A small network was shown many inputs. Here are its activations along a few directions, one row for each input.
In each table, some parts of the input vary, and every possible input appears once, in random order.
A made-up example of a description, with smaller parts first: one of 8 places around a ring, together with either a single point or one of 9 places along a line or (one of 2 separate values, together with one of 6 places along a line).
Shared parts are said once, and a part with two or three values counts as separate values.
(in the rows, 128 means zero)

A family of inputs:
R1: [206  71 236 131 168  99 136  72 166 118 150  81  29  37 114]
R2: [127 191 140 112 128  86 130 186  59 166 132 126 182 159 156]
R3: [228  93 158 139 112  72 162 178  63 182 206  77  39  79 156]
R4: [ 89 162 218 122 163 134 119  84 149  74  74 137 138 118  97]
R5: [ 81 114 101 136 149 175  94  79 210  79 100 175  98 111 101]
R6: [143 138  82  96  95 110 161 180  62 164 156  89 206 175 136]
R7: [137  97  37 136  69 141 136 158  87 174 169 117 191 160 150]
R8: [115 131  33 143 110 135 102 186 121 168 164 162 134 157 158]
R9: [108  82 101 126 124 174 117  48 178  96 104 124 162 117 101]
R10: [109 113 154 101 148 150 143  77 157  86  97  93 173 135  87]
R11: [ 80 159 178 145 157 146 109  91 190  75  61 181  79 123 115]
R12: [112 184  98 148 112 113 127 196  95 154 122 174 106 165 165]
Q: What is each input in this table made of?
A: one of 2 separate values, together with either a single point or one of 5 places around a ring
Q: The inputs of R7 and R9 match in every part but the choice among 2 separate values. If R2 is changed in the same way as R7 into R9, which row does it become?
A: R4
Q: Which other rows does R10 become when the choice among 2 separate values takes its other values? List them by row number.
A: R6

A family of inputs:
R13: [171 182  75 109 104  75 118 212  46 191 154 150 135 154 181]
R14: [140 106  44 145  74 137 153 189  61 177 204 104 147 146 149]
R15: [143 152 101 137  78 113 172 198  27 177 161  94 178 179 159]
R16: [161  79 214 127 138 124 121  43 155 118 130  96 124  60 113]
R17: [155 114 236 143 153 107 117  60 133 119 103  98 114  78 128]
R18: [ 84 115 119 112 168 163 107 111 175  83 140 120 133 107  78]
R19: [132 129  74 164  86 121 143 229  67 184 189 128 133 159 156]
R20: [165 132  60 127 113  90 107 216  90 200 179 136 133 164 176]
R21: [ 82 194 164 111 167 130 112 139 141  79 107 156 120 116  93]
R22: [ 68 145 133 136 118 152 116  74 151 100  51 158 180 165 134]
R23: [149  63 182 148 148 133 101  52 163 118 148 112  82  46 121]
R24: [ 75 103  75 150 120 186  96  66 181 102  91 169 150 133 120]
R25: [153 144 225 149 150 104 103  85 132 117 110 146  71  51 135]
R26: [ 72 182 120 149 118 150 102  93 148  97  60 206 136 142 134]
R27: [142 155 169 115 148 113 157 121 153  92  88 144  37 112 117]
R28: [ 92 124 153  87 158 154 130 103 165  81 122 107 176 122  73]
R29: [179 119  58  96  99  88 143 177  71 193 170 101 197 152 153]
R30: [ 80 156 179 100 170 134 127 116 140  81  99 112 162 143  89]
R31: [ 67 132 104 167 130 171  90  98 190 108  82 192 134 150 131]
R32: [143  79 123 119 149 146 152  90 186  94 123 108  51 105 102]
R33: [143  89 212 164 158 121  95  87 172 123 137 137  68  62 134]
R34: [ 88 116 106 128 111 176 117  60 174  98  73 155 196 147 114]
R35: [152 127 179 115 156 120 168  96 151  92  79  98  81 142 106]
R36: [143 178  93 140  70 109 147 224  24 171 166 140 131 158 164]
R37: [153 113  79 123  58 126 164 186  50 167 183  90 191 165 141]
R38: [137 106 153 134 158 132 145 124 195  99 114 131  37 121 115]
R39: [160 100 151 102 141 138 170  83 181  94 104  89  97 118  93]
R40: [ 72 139 152 125 176 148 102 142 182  89 131 145 116 126  91]
R41: [169 112  26 114 107 103 124 178  84 200 193 114 149 142 163]
R42: [172 157  83 105 113  79 143 187  49 197 150 103 181 175 176]
Q: What is each input in this table made of?
A: one of 5 places around a ring, together with either one of 2 separate values or one of 4 places along a line
Q: The inputs of R28 and R30 match in every part but the place on the ring of 5. If R37 is changed in the same way as R28 into R30, which row does it become?
A: R15
Q: List by row number the other rows that have the place on the ring of 5 in common with R32.
A: R14, R18, R23, R24, R41
Q: Which other rows does R37 become when the choice among 2 separate values takes its other values? List them by row number.
A: R29

A family of inputs:
R43: [114 176 112 135  98 114 106 134  55 142 100 155 150 154 163]
R44: [ 81 126  75 144  91 151  86 142 143 137 146 176 145 121 132]
R45: [148  84 116 136 124 112  94 148 151 152 184 133  89  89 154]
R46: [ 82 159 206 117 186 138  98 126 149  74  95 132 136 155  98]
R47: [161 174 117  87 119 114 174 161 121 135 124 106 159 147 125]
R48: [110 168  98 164 112 141  93 151 104 152 129 205 126 134 145]
R49: [150 136 125 170 121 132 137 171 109 134 154 158  65 132 141]
R50: [117 169 128 108  80 127 139 129  89 149 125 153 203 137 144]
R51: [121  91 104 148  98 147 130 164 146 122 169 129  81 118 128]
R52: [123 156 139 102 106 115 156 156 112 147 120 128 182 181 145]
R53: [109 104 106 128 127 123 150 137 125 136 126  97 203 166 121]
R54: [103 152 107 146 133 123 121 176 126 153 126 187 101 163 146]
R55: [107 173 182  91 191 129 129 124 156  68 104 118 110 112  74]
R56: [174  65 142 113 122 101 131 112 103 165 160  88 163  97 124]
R57: [124 130  63 119 133 138 121 174 175 120 146 130 100 128 119]
R58: [171 142 148 133 131  68 129 143  72 172 133 105  95 104 177]
R59: [108 146 220 137 163 137 139 122 137  75 120 101  95  97  78]
R60: [ 95 101 153 131 141 154 123  59 201  94  54 159 111 143 126]
R61: [106 160 122 117 118  96 136 157  77 146  98 138 125 184 163]
R62: [159 138 158 117  84 122 180 152  94 143 142 103 139 136 126]
R63: [155 173 103  99 132  96 139 156  80 126 104 122 102 169 144]
R64: [188 130 170 104 110  89 142 135  99 178 155 105 146 106 150]
R65: [178 129 137 159 146  97 101 154 115 166 169 162  72 104 165]
R66: [146 136 237 123 187 106  87  99 139 104 138 109 101  86 101]
R67: [101 116  70 141 116 168  95 101 118 135 146 124 186 131 125]
R68: [ 65 168 192 114 153 141  95  96 124  74 105 165 158 100 100]
R69: [ 92 115 141 139 114 162 109  31 180  90  62 185 136 101 130]
R70: [140 168  83 130 147 119 141 180 135 137 131 166  80 128 130]
R71: [130 110  62  93 142 149 141 121 140 122 153  97 136 134 108]
R72: [100 118  87 148 127 144  89 171 169 130 141 145 125 176 136]
R73: [130  77 100 133 115 162 151 123 118 129 165  84 119 115 115]
R74: [143 149 135 145 106 104 166 160  66 139 118 102  89 133 152]
R75: [157  89 179 151 148 119 117  37 198 120  99 122  81  70 136]
R76: [103 116  94 134 100 135 133 110 102 137 130 121 224 123 120]
R77: [131 119 131 114 152 150 140  59 210  85  63 137  87 114 102]
R78: [147  81 125 139 105 134 174 135 105 130 145  73 160 120 105]
R79: [130  95 167 162 124 154 154  53 192  89  84 120  73  99 109]
R80: [158 109  92  95 133 126 148 127 120 115 135  92 176 158 100]
R81: [170  71 114 132 147 135 101 111 126 159 177  81 129  97 139]
R82: [ 93 101  81 124 136 149 125 124 140 139 144 106 163 161 126]
Q: What is each input in this table made of?
A: one of 5 places along a line, together with either one of 2 separate values or one of 6 places around a ring
Q: The inputs of R47 and R50 match in every part but the place on the line of 5. If R70 is changed in the same way as R47 into R50, which row does it become?
A: R48
Q: List by row number the other rows that have the place on the line of 5 in common with R74.
A: R49, R51, R59, R62, R73, R78, R79
Q: Which other rows does R54 become when the place on the ring of 6 takes its other values? List them by row number.
A: R52, R53, R61, R72, R82

A family of inputs:
R83: [155  98  96 138 111 125 132 141 127 160 149 101 119 145 154]
R84: [147  88 103 149 104 129 125 156 124 165 178 109 136 125 145]
R85: [ 68 141 139 148 159 164  70  58 206  85  62 203 119 114 127]
R86: [131 105 204 101 200 125 125  82 207  74 114 108  63  80  84]
R87: [155  93  88 123 101 124 137 132 123 147 146 122 122 133 138]
R88: [152 170 128 112 110 105 147 167  91 143 122 134 143 163 139]
R89: [101 137 192 168 156 151 120  90 189  68  82 173  23  91 103]
R90: [143 182 115 114 118 108 143 171  88 151 135 131 140 141 145]
R91: [146 105  75 126 109 126 133 136 121 154 158 119 119 112 143]
R92: [144  93  88 139 114 129 112 142 107 154 178 120 126 110 135]
R93: [136 161 130 122 126  94 146 166  79 152 117 118 134 160 153]
R94: [ 37 140  57 116 116 190 128 114 150  84  91 149 225 194  91]
R95: [127 150 138 131 119 100 138 180  75 158 147 128 152 140 144]
R96: [140 170 128 126 122 112 121 178  74 150 155 133 147 140 137]
R97: [137  86 241 109 156 138 144   9 161  73  85  75 153  73  82]
Q: What is each input in this table made of?
A: either a single point or one of 4 places along a line or (one of 2 separate values, together with one of 5 places around a ring)
Q: Start at R83 and move only the place on the ring of 5, one step at a time. The first step leads to R84. Which rows follow, in order?
A: R92, R91, R87
Q: Start at R97 and move only the place on the line of 4, one step at a time. The first step leads to R86. Which rows follow, in order?
A: R89, R85
